These are the activations of a small network on made-up records, seen along a few directions, one row for each record.
Each row is followed by the record's values for the fields KER, LIN, DED, RAKO, PUP.
Not every record has every field; a missing one is left out.
The largest differences between rows may come from other fields.
In the rows, zero is written as 500.
Strong random noise was added to every row along 4 fixed directions; ignore it. To show where, here is one row again and again, with new noise each time:
328  447  500  424  534  599  391  423  453  487  351  419  498  456  237  483  602  401  566  574  407  588
327  626  420  503  528  657  414  342  453  449  349  393  390  481  281  550  694  486  456  554  580  583
530  723  440  482  667  423  557  358  391  556  457  376  378  525  249  726  637  506  402  532  698  495
337  335  395  335  504  621  312  379  486  406  289  436  495  415  226  442  705  400  650  560  427  658
414  807  658  596  478  525  676  468  486  598  489  435  250  404  442  626  644  566  293  540  723  420
581  476  567  347  637  299  580  485  427  611  474  440  463  430  247  643  568  426  544  543  545  484

390  629  451  590  253  647  544  467  652  426  584  598  385  570  823  436  513  703  359  423  621  446 -> KER=zemol LIN=sek DED=tegi RAKO=vozit PUP=bunet
523  551  328  461  560  562  309  404  492  367  453  445  492  323  346  531  715  540  443  513  615  477 -> KER=kedut LIN=vifu DED=kir RAKO=vozit PUP=bunet
605  417  254  412  623  443  371  355  467  361  459  534  787  530  311  567  492  402  555  438  359  505 -> KER=paget LIN=tago DED=kir RAKO=vozit PUP=gano
437  629  317  494  718  509  397  361  301  470  438  429  540  508  194  619  521  439  496  508  512  578 -> KER=tos LIN=zagaz DED=kir RAKO=vozit PUP=gano
530  623  689  610  542  469  581  559  454  591  667  457  424  413  499  598  463  551  398  527  560  308 -> KER=kedut LIN=zad DED=bonaf RAKO=vozit PUP=bunet
386  574  489  557  673  395  438  487  418  462  579  509  699  638  424  602  234  475  471  445  299  419 -> KER=zemol LIN=zagaz DED=kir RAKO=vozit PUP=gano
569  480  748  518  631  433  596  613  476  676  562  512  745  636  368  479  185  324  466  505  155  337 -> KER=paget LIN=zagaz DED=kir RAKO=vozit PUP=bunet
555  604  733  588  559  431  656  589  453  677  616  559  496  597  663  583  392  512  457  490  493  375 -> KER=zefu LIN=zagaz DED=bonaf RAKO=moz PUP=bunet
434  337  490  406  393  434  471  585  572  487  553  595  570  498  600  357  429  480  548  549  340  572 -> KER=puna LIN=sek DED=zogur RAKO=moz PUP=bosi
599  499  486  609  476  576  494  394  503  426  473  414  630  578  460  483  492  496  438  545  337  477 -> KER=kedut LIN=depe DED=zogi PUP=larev
503  560  576  647  689  551  421  565  350  553  487  361  740  651  197  634  318  369  347  592  214  400 -> KER=deva LIN=vifu DED=zogi RAKO=vozit PUP=bunet
384  537  681  565  442  621  479  561  517  526  449  491  526  480  488  469  533  507  494  567  512  503 -> KER=zefu LIN=vifu DED=kav RAKO=vozit PUP=larev
646  491  676  619  598  398  681  584  486  610  570  414  683  551  376  509  314  403  452  580  203  285 -> KER=kedut LIN=zagaz DED=zogi PUP=larev
423  777  621  649  616  590  600  540  374  708  489  384  429  546  286  638  492  502  349  580  629  560 -> KER=tos LIN=vifu DED=kav RAKO=vozit PUP=gano
492  551  438  545  471  466  467  450  488  401  610  562  633  448  468  437  415  500  435  451  448  422 -> KER=kedut LIN=sek DED=kir RAKO=vozit PUP=gano
389  611  479  560  395  611  404  487  434  330  471  575  483  391  578  510  513  535  422  472  599  461 -> KER=tos LIN=rirug DED=bonaf RAKO=vozit PUP=bunet
531  430  538  504  695  421  395  574  368  583  564  431  739  635  339  449  196  323  605  533  115  469 -> KER=kedut LIN=zagaz DED=fus RAKO=moz PUP=bunet
130  866  598  785  515  738  504  482  387  623  498  372  474  667  509  492  353  528  354  604  576  503 -> KER=kedut LIN=vonuv DED=kav RAKO=vozit PUP=gano
762  519  454  423  496  331  601  507  545  552  634  594  561  543  574  561  408  471  494  461  516  419 -> KER=paget LIN=sek DED=kir RAKO=moz PUP=bunet
497  659  303  552  475  549  434  404  563  299  555  579  331  424  585  548  623  696  357  414  790  519 -> KER=zemol LIN=zad DED=kir RAKO=vozit PUP=bunet
402  533  452  618  476  364  492  510  537  468  642  619  496  549  792  547  380  588  437  391  558  508 -> KER=zemol LIN=tago DED=sogut RAKO=moz PUP=gano
484  331  605  496  468  545  400  568  515  503  443  486  535  369  353  395  528  361  531  520  379  491 -> KER=kedut LIN=vifu DED=sogut RAKO=vozit PUP=bunet
418  392  202  506  477  830  157  341  520  325  311  428  590  550  418  387  740  511  608  504  436  684 -> KER=kedut LIN=vifu DED=bonaf RAKO=moz PUP=bunet
328  510  212  453  838  660  230  242  271  545  289  336  586  823  159  527  472  452  697  599  498  803 -> KER=kedut LIN=zagaz DED=kav RAKO=vozit PUP=bunet
718  542  335  461  615  517  489  363  533  412  571  400  631  597  298  617  553  399  481  485  442  502 -> KER=paget LIN=zad DED=kir RAKO=moz PUP=gano
695  462  482  469  537  398  646  550  519  701  499  440  443  638  524  527  564  466  502  517  610  521 -> KER=kedut LIN=vonuv DED=zogi RAKO=moz PUP=bunet
754  461  601  542  581  339  695  496  473  618  620  494  631  687  586  616  376  453  462  485  427  513 -> KER=zefu LIN=depe DED=zogi RAKO=moz PUP=gano
273  659  222  613  457  632  295  380  534  304  461  607  460  557  670  480  520  656  407  390  742  535 -> KER=zemol LIN=vonuv DED=kir RAKO=vozit PUP=bunet
464  174  271  261  327  572  373  440  580  366  285  599  353  277  592  460  844  473  719  512  656  728 -> KER=zefu LIN=tago DED=zogi RAKO=moz PUP=bunet
684  490  306  499  624  414  480  380  446  411  473  439  543  653  466  583  506  521  435  472  627  507 -> KER=kedut LIN=rirug DED=zogi RAKO=vozit PUP=bunet
828  416  504  326  406  313  635  530  676  428  516  638  393  310  641  511  681  524  574  379  652  382 -> KER=paget LIN=zagaz DED=fus RAKO=vozit PUP=bunet
416  614  359  520  543  600  475  372  529  486  387  465  338  598  511  566  541  623  531  488  750  589 -> KER=nid LIN=zagaz DED=kav RAKO=vozit PUP=bunet
472  303  504  365  381  553  441  515  569  414  427  490  589  352  549  370  521  480  595  480  476  499 -> KER=kedut LIN=rirug DED=tegi RAKO=vozit PUP=bosi
709  191  399  281  495  291  508  467  563  388  514  495  608  389  458  528  520  470  595  440  375  527 -> KER=zemol LIN=depe DED=zogi RAKO=vozit PUP=gano
727  381  631  277  591  274  581  562  482  670  504  468  380  330  223  624  608  417  612  625  559  517 -> KER=tos LIN=zad DED=zogur RAKO=moz PUP=bunet
491  725  609  558  375  465  711  594  621  490  567  581  186  371  767  499  618  655  307  540  754  430 -> KER=puna LIN=zagaz DED=zogur RAKO=moz PUP=bunet
644  377  532  467  467  400  592  455  488  440  521  482  532  347  439  514  531  464  493  504  500  474 -> KER=kedut LIN=depe DED=zogi RAKO=vozit PUP=gano
696  309  506  280  377  385  574  489  691  362  477  607  535  262  529  442  710  462  597  409  491  384 -> KER=paget LIN=zagaz DED=kir RAKO=vozit PUP=gano
381  333  340  418  536  641  218  426  446  378  366  458  589  395  334  339  560  389  717  520  280  630 -> KER=kedut LIN=zagaz DED=fus RAKO=moz PUP=larev
810  463  320  303  572  245  587  536  506  377  585  520  448  347  478  681  678  590  469  446  810  419 -> KER=puna LIN=vifu DED=tegi RAKO=vozit PUP=bunet
318  528  610  709  583  565  384  517  406  490  499  441  691  600  381  401  257  381  501  574  112  430 -> KER=kedut LIN=zagaz DED=sogut PUP=larev

Which values does each new row have?
521  628  584  634  402  569  704  549  557  663  528  376  414  629  608  488  568  467  384  526  566  475 -> KER=kedut LIN=vonuv DED=zogi RAKO=moz PUP=gano
768  339  482  259  851  119  540  503  340  707  531  492  537  519  285  624  434  411  697  494  572  534 -> KER=kedut LIN=zagaz DED=kir RAKO=vozit PUP=bunet
667  105  516  94  397  186  469  601  523  546  532  710  415  144  478  451  606  451  787  500  562  539 -> KER=tos LIN=sek DED=kir RAKO=moz PUP=bunet
644  272  464  361  500  544  359  478  562  366  442  479  745  386  195  428  546  343  671  557  163  474 -> KER=paget LIN=zad DED=kir PUP=larev
379  771  730  734  489  705  677  545  420  679  452  377  373  622  354  529  441  470  249  599  389  399 -> KER=tos LIN=zagaz DED=zogi RAKO=vozit PUP=bunet
513  503  202  512  538  440  286  357  462  324  427  474  561  548  418  511  622  509  575  476  553  536 -> KER=kedut LIN=vonuv DED=sogut PUP=larev
323  650  725  543  383  493  556  560  437  624  590  503  426  326  461  502  451  494  398  534  471  373 -> KER=tos LIN=sek DED=kir RAKO=vozit PUP=gano
357  273  424  339  248  777  312  347  678  353  253  502  364  391  621  263  838  602  706  522  619  778 -> KER=kedut LIN=depe DED=kav RAKO=vozit PUP=larev
397  745  568  697  447  752  449  525  532  470  489  408  427  404  487  461  592  540  283  566  510  405 -> KER=kedut LIN=vifu DED=kir RAKO=moz PUP=bunet
834  223  703  301  484  158  776  656  571  607  539  540  468  212  472  501  603  442  644  552  465  333 -> KER=kedut LIN=zagaz DED=zogi PUP=larev
750  387  617  355  604  327  619  591  552  669  564  495  563  512  476  453  444  416  556  493  380  427 -> KER=kedut LIN=zagaz DED=kir RAKO=moz PUP=bunet
449  195  557  438  352  661  441  677  620  421  425  482  645  433  461  345  555  331  589  561  165  599 -> KER=puna LIN=vifu DED=zogi RAKO=moz PUP=gano
692  497  545  502  409  520  579  474  594  461  529  486  543  480  572  480  529  454  474  405  443  509 -> KER=paget LIN=depe DED=fus RAKO=moz PUP=gano
666  414  378  464  753  440  422  491  365  518  539  355  687  785  186  593  344  371  533  598  231  548 -> KER=puna LIN=zad DED=zogi RAKO=moz PUP=bunet
508  452  564  502  402  558  458  501  536  392  529  597  421  320  531  519  662  560  525  495  617  430 -> KER=zefu LIN=zad DED=bonaf RAKO=vozit PUP=bunet
270  101  782  477  138  866  443  663  746  489  333  571  541  512  742  82  557  356  672  586  73  583 -> KER=zefu LIN=zagaz DED=zogi RAKO=moz PUP=bunet
500  639  554  708  575  552  583  521  460  641  545  407  620  754  437  510  323  444  310  508  405  371 -> KER=kedut LIN=vonuv DED=zogi RAKO=vozit PUP=bunet
180  765  419  754  627  562  330  440  381  464  577  474  740  722  470  563  174  514  356  448  394  413 -> KER=zemol LIN=vonuv DED=kir RAKO=vozit PUP=gano
507  454  230  472  637  529  269  386  387  484  441  426  693  720  377  510  495  461  616  488  422  555 -> KER=kedut LIN=vonuv DED=bonaf RAKO=moz PUP=bunet
478  271  451  402  493  501  345  557  528  440  497  626  832  444  494  401  298  316  636  520  121  480 -> KER=paget LIN=tago DED=kir RAKO=moz PUP=bunet
